A small network was trained on made-up records. Each row is its average activation on records with the value named, seen along a few directions.
Related values have similar rows: they may be neighbours, one step apart, or belong to one group.
In the rows, 500 means zero.
Random noise pushes rows far along 16 fixed directions. That doesn't count. These rows show it; they differ only by the noise:
[511 710 553 464 381 505 412 484 472 483 438 457 411 434 596 584 731 660
 193 684 500 373 422 289 459 540]
[451 708 495 608 414 519 532 510 659 619 666 498 349 669 414 394 429 471
 325 468 496 433 495 412 314 394]
[649 618 242 578 298 403 570 694 554 475 505 435 537 486 524 391 600 639
 312 437 405 483 497 384 287 583]
[420 387 604 584 482 545 569 616 490 623 595 297 335 345 464 520 228 612
 507 627 433 531 647 456 398 354]
[511 703 481 377 574 428 720 436 407 690 563 449 413 423 461 502 834 428
 526 626 490 328 662 537 504 441]
[537 286 485 434 476 510 617 415 608 577 301 502 473 387 521 652 668 416
 423 582 801 331 485 377 455 399]
[450 474 348 695 561 485 537 581 517 606 352 586 586 605 495 554 488 582
 371 538 659 450 405 452 480 732]
[494 372 401 473 474 383 586 686 534 428 499 614 557 590 299 485 335 426
 348 631 635 626 590 206 350 719]
[517 320 380 544 450 448 431 561 385 442 264 466 839 556 600 466 400 594
 565 494 383 581 403 678 497 778]
[505 374 510 538 555 560 336 353 444 387 390 694 566 527 435 750 588 438
 415 654 655 457 357 430 585 568]
[511 483 526 418 386 340 518 554 623 613 436 482 409 534 509 405 712 493
 480 440 677 462 429 498 348 515]
[527 454 320 561 369 552 470 606 403 105 349 424 727 549 485 605 396 604
 446 367 501 436 547 427 548 538]
[464 615 546 460 351 501 362 440 365 428 677 405 403 618 268 651 362 553
 701 490 265 267 460 482 410 574]
[397 728 588 533 531 437 557 379 485 660 373 382 596 456 658 460 628 771
 274 387 289 402 530 519 404 316]
[446 468 385 596 409 547 462 446 496 419 409 373 573 627 585 510 378 624
 522 302 437 432 538 475 504 389]
[459 405 665 401 498 524 780 644 741 689 478 403 483 634 393 415 463 377
 488 549 637 324 722 482 491 551]
[379 718 346 571 544 384 584 470 415 588 493 503 569 569 539 365 411 599
 280 484 395 612 557 347 330 471]
[630 448 597 653 567 453 541 651 737 689 507 577 457 356 368 587 569 684
 468 365 462 329 356 609 385 485]


Values of Tipim:
g4: [311 452 627 540 484 596 438 636 401 303 430 478 435 460 381 657 272 546
 296 683 791 496 488 241 517 627]
g6: [564 414 332 528 636 573 538 374 594 694 545 570 444 578 649 434 427 410
 674 457 446 580 478 445 646 526]
g19: [518 469 591 344 560 539 483 412 310 431 502 652 606 478 303 727 477 389
 483 804 382 387 488 422 548 741]
g11: [345 474 436 493 494 379 737 612 361 633 415 425 600 464 490 425 474 402
 413 679 714 618 623 549 341 728]
g2: [542 480 300 674 206 721 548 702 405 502 592 162 338 434 618 588 471 576
 563 633 534 347 597 471 485 606]
g20: [478 514 203 642 580 613 649 510 480 633 505 430 335 650 491 584 467 457
 639 486 717 310 598 330 657 692]
g16: [555 486 468 540 620 586 454 342 566 482 540 671 532 595 576 421 542 328
 451 465 498 641 521 506 618 347]
g9: [451 303 639 766 488 729 524 479 636 640 472 367 451 567 652 476 485 442
 455 524 632 611 605 786 614 294]
g3: [562 581 450 334 551 269 700 542 467 390 504 514 596 413 381 473 685 551
 486 276 374 533 739 428 481 368]
g12: [534 446 695 490 563 527 288 416 640 479 509 617 403 514 582 561 748 608
 543 406 530 506 408 551 696 417]
g10: [428 665 363 546 321 428 724 407 460 494 562 422 428 328 325 612 545 428
 357 415 604 326 514 475  99 225]
g1: [311 629 516 427 523 478 510 498 317 399 392 469 551 582 520 480 254 463
 520 582 636 503 401 478 552 660]
g8: [606 271 434 567 267 395 411 466 626 709 314 564 677 545 649 442 693 506
 311 588 505 571 258 548 157 764]
g13: [690 343 283 525 585 522 667 549 720 819 383 544 490 488 683 420 593 496
 521 497 580 472 515 394 643 697]
g15: [584 452 398 531 336 476 411 520 549 486 523 429 445 538 580 450 633 535
 540 405 503 542 448 514 411 573]
g17: [740 477 488 424 471 539 350 428 675 467 653 635 486 563 475 488 492 529
 552 306 205 502 491 235 593 453]
g18: [498 443 403 509 435 509 489 514 377 445 535 476 511 505 490 573 480 521
 532 564 432 518 570 457 487 584]
g7: [643 311 470 312 307 424 541 529 356 318 477 412 662 162 499 486 653 379
 570 584 429 596 472 705 286 434]
g14: [471 756 590 527 657 406 493 536 511 524 652 632 593 745 264 492 543 616
 550 316 230 395 581 543 561 623]
g5: [443 567 764 548 468 624 370 303 493 528 642 642 388 402 334 733 443 415
 315 783 524 438 311 492 327 414]
Each value of Tipim is a pair of two hidden parts, and every pair occurs once (2 first parts, 10 second parts).
- g19 and g3 share the first part; g19 and g18 share the second. Which value has the first part of g18 and the second part of g3? => g10
- g15 and g6 share the first part; g15 and g20 share the second. Which value has the first part of g20 and the second part of g6? => g9
- g1 and g17 share the first part; g1 and g5 share the second. Which value has the first part of g5 and the second part of g17? => g2

Values of Rizip:
s1: [501  72 559 554 358 589 362 559 483 440 543 340 389 512 513 614 335 530
 719 613 479 573 655 539 586 475]
s13: [386 602 675 332 531 505 466 392 394 593 439 375 387 417 537 561 484 590
 507 592 433 364 469 376 520 547]
s2: [497 484 626 438 672 476 579 590 628 523 390 527 433 341 565 514 422 609
 584 346 626 454 422 480 604 463]
s12: [567 596 451 408 498 433 468 510 479 357 437 548 457 349 524 486 683 479
 597 351 650 386 339 579 527 388]
s20: [416 664 625 454 528 422 694 608 644 521 503 471 535 561 397 421 568 573
 542 181 567 319 550 607 424 427]
s10: [491 511 650 324 590 557 337 218 534 526 511 569 509 547 601 453 361 354
 626 497 397 553 359 522 625 427]
s8: [442 513 660 329 495 521 522 374 481 516 550 513 465 549 428 508 410 340
 454 616 471 525 561 380 467 442]
s14: [543 418 411 497 467 494 451 431 475 750 565 444 311 470 646 490 697 515
 667 602 489 548 532 524 604 560]
s7: [507 455 457 674 431 493 415 610 509 465 431 447 479 566 496 570 503 706
 520 323 506 465 453 529 529 525]
s19: [309 516 501 442 665 366 492 426 337 663 463 420 442 479 515 482 332 646
 751 457 391 501 481 453 501 552]
s9: [395 286 440 585 578 503 469 334 487 465 365 536 551 502 590 570 529 494
 473 397 666 623 529 445 501 310]
s5: [492 634 373 519 592 377 488 345 516 558 556 673 423 534 328 600 479 511
 430 425 545 437 412 230 384 458]
s11: [625 558 436 446 383 536 595 679 473 418 516 410 562 481 511 405 609 393
 472 675 515 475 591 552 520 627]
s15: [519 680 497 500 425 498 461 433 401 471 497 394 403 437 639 540 750 590
 523 509 470 419 474 627 558 378]
s17: [468 502 384 672 357 565 518 411 538 511 637 475 387 583 368 706 401 581
 343 461 395 352 627 239 306 382]
s6: [401 477 567 675 495 552 395 559 676 421 550 526 396 627 400 406 239 453
 478 274 677 575 372 603 404 300]
s3: [499 534 616 418 493 649 472 476 456 279 495 482 610 503 515 558 451 497
 437 615 415 447 569 480 669 458]
s16: [541 414 709 568 463 580 436 487 562 603 567 389 553 603 594 457 619 607
 453 491 256 555 698 610 583 431]
s4: [540 416 409 470 374 602 575 528 530 625 452 387 461 512 636 456 488 449
 465 644 534 407 562 389 487 625]
s18: [479 500 693 266 461 580 452 499 546 456 515 332 524 648 665 406 441 586
 502 560 246 537 762 367 796 512]
Each value of Rizip is a pair of two hidden parts, and every pair occurs once (2 first parts, 10 second parts).
- s12 and s18 share the first part; s12 and s4 share the second. Which value has the first part of s4 and the second part of s18? => s14
- s3 and s19 share the first part; s3 and s20 share the second. Which value has the first part of s20 and the second part of s19? => s9
- s16 and s10 share the first part; s16 and s11 share the second. Which value has the first part of s11 and the second part of s10? => s5
- s1 and s7 share the first part; s1 and s17 share the second. Which value has the first part of s17 and the second part of s7? => s8
